A small network was shown many inputs. Here are its activations along a few directions, one row for each input.
Each table varies a few parts of the input and shows all the possible inputs, shuffled.
A made-up example of a description, with smaller parts first: one of 6 places along a line, together with either a single point or one of 9 places along a line or (one of 2 separate values, together with one of 8 places around a ring).
Shared parts are said once, and a part with two or three values counts as separate values.
In the rows, zero is written as 128.

Other details of the inputs vary at random and push rows far along two fixed directions, the same in every table; ignore that.

Rows:
row 1: [172 108 100 169 129 123 160 128 187 150 116]
row 2: [112 163 146  90 124 138 129 153 147 108 138]
row 3: [120 158 148  94 123 135 126 146 149 111 130]
row 4: [117 167 133  93 131 131 141 165 133 124 124]
row 5: [114 171 153  93 122 136 120 148 143 117 133]
row 6: [109 104 133 122 151 101  62 117  21 127 128]
row 7: [116 166 147  86 126 138 119 143 141 109 129]
row 8: [164  45 100 201 144 101 104  92  78 156 122]
row 9: [120 167 138  92 137 127 135 163 136 120 128]
row 10: [ 85 152 156 110 117 132 161  94 157 126  95]
row 11: [108 102 127 122 140 115  87 121  40 119 145]
row 12: [169 111 109 172 121 136 147 111 186 150 121]
row 13: [165 105 103 184 123 139 161 117 179 148 136]
row 14: [109 160 138  95 121 146 138 153 139 112 136]
row 15: [124 165 142  80 129 132 120 146 138 117 123]
row 16: [149  59  96 210 129 128 122  95  86 149 143]
row 17: [166 100 102 176 122 143 167 121 191 140 130]
row 18: [105 103 125 124 138 119  91 124  34 120 146]
row 19: [110 169 148  93 122 135 126 151 146 117 140]
row 20: [108  97 133 118 141 107  75 120  34 121 145]
row 21: [ 94 144 135 124 101 124 168  90 162 126  89]
row 22: [179 100 104 170 124 130 157 117 189 149 117]
Each input here is: either one of 2 separate values or (one of 4 places along a line, together with one of 5 places along a line).

Rows:
row 23: [123 138 147 109 123 128 105 120 134 120 118]
row 24: [121 142 147 114 127 118 112 124 133 122 127]
row 25: [139 147 118 112 132 142 109 172 130 120 163]
row 26: [176 106  94 176 120 120 160 109 181 152 109]
row 27: [168 106 116 185 131 136 158 114 196 158 113]
row 28: [131  28 114 211 150  94  62  66  12 147 140]
row 29: [129 143 128 104 123 125 117 128 121 124 110]
row 30: [121 135 133 107 141 117 131 140 122 123 125]
row 31: [ 97 138 134 126 119 143 138 134 120 109 134]
row 32: [105 140 138 112 117 144 133 110 125 122 140]
row 33: [125 151 128 115 134 120 126 137 117 130 122]
row 34: [101 135 141 118 121 150 135 119 125 110 139]
row 35: [103 145 135 118 109 130 136 123 120 127 134]
row 36: [126 127 132  96 131 122 123 132 126 117 114]
row 37: [150 130 130 119 133 139 112 167 112 119 164]
row 38: [151 106 101 186 105 137 187 121 199 148 119]
row 39: [123 132 132 102 133 113 128 134 125 119 123]
row 40: [120 133 135 107 145 126 133 144 120 129 120]
row 41: [124 150 131 116 138 129 128 141 114 137 117]
What is each input in this table made of?
> either one of 2 separate values or one of 5 places around a ring or (one of 3 separate values, together with one of 4 places along a line)
Which other rows does row 28 become when the choice among 3 separate values takes its other values? List them by row number.
> row 30, row 33

Rows:
row 42: [ 69 206 170  36 110 104 126 149 136 108 116]
row 43: [ 78 186 179  53 140 124 123 142 102 100 137]
row 44: [167  78 111 182 150 118 135 128 128 155 126]
row 45: [131  96 143 145 136 125  87 116  81 128 149]
row 46: [134 109 136 147 145 117 102 135  76 141 134]
row 47: [ 79 190 158  38 135 135 121 128 112 111 112]
row 48: [ 95 138 137 116 118 150 132 127 110 115 117]
row 49: [117 186 131  87 115 167 196 144 212 126 122]
row 50: [154 124 105 164 108 149 136 119 163 134 151]
row 51: [146 168 117  95 136 121 153 166 184 124 109]
row 52: [159  99 110 167 109 145 143 124 153 134 143]
row 53: [110 149 151  91 144 131 104 155 130 104 148]
row 54: [ 96  90 123 172 117 121 113  96  59 117 130]
row 55: [ 99 126 153 119 141 121  48 115  35 115 163]
row 56: [162 114 110 184 139 125 124 119 138 161 132]
row 57: [123  80 104 152 133 128 100 122  84 114 155]
row 58: [ 92 140 154 116 124 110 125 126 124 128 130]
row 59: [143  70 121 138 134 112  86 105  73 126 132]
row 60: [111 137 144  88 138 105  77 140  34 121 123]
row 61: [171 124  98 163 126 120 132 115 151 157 113]
row 62: [133 128 121 156 108 121 157 103 180 130  91]
row 63: [169  88 114 160 119 124 121 105 144 138 122]
row 64: [122 173 145  99 135 156 176 134 209 135 114]
row 65: [120 126 130  96 136 119  94 135 109 103 130]
row 66: [134 161 108 110 130 137 164 176 171 120 132]
row 67: [118 164 136  95 123 135 131 168 109 123 139]
row 68: [109 193 139  94  95 137 197 157 226 123 125]
row 69: [160  97 128 153 135 135 135 128 165 136 139]
row 70: [137 120 119 143 118 140 148 102 171 137  85]
row 71: [ 75 119 147 100 135 113  98 107  14 105 154]
row 72: [160 113  89 182 120 135 140 123 134 155 138]
row 73: [163  79  88 176 130 127 152 134 125 149 133]
row 74: [171  93 101 153 137 112 139 128 135 148 109]
row 75: [103  92 140 170 130 116 104  96  77 125 121]
row 76: [146 138 123 114 113 150 157 154 182 120 142]
row 77: [162 123 112 149 116 131 117 105 164 138 127]
row 78: [146 114 118 139 126 113 160  91 157 137 109]
row 79: [ 74 167 172  77 136 145 107 139 101 107 113]
row 80: [154  94 107 173 157 116 132 136 133 142 128]
Changing only one part turns row 70 into row 48. The same change can be made to row 78. Which row results?
> row 71
What is each input in this table made of?
> one of 3 separate values, together with either one of 5 places around a ring or (one of 2 separate values, together with one of 4 places along a line)
Which other rows does row 66 become when the choice among 2 separate values takes its other values? List them by row number.
> row 57
List by row number the other rows that have the choice among 3 separate values in common with row 43.
> row 44, row 45, row 46, row 53, row 55, row 56, row 58, row 64, row 69, row 75, row 79, row 80
Which other rows does row 50 become when the place on the line of 4 takes its other values? List them by row number.
> row 52, row 57, row 76
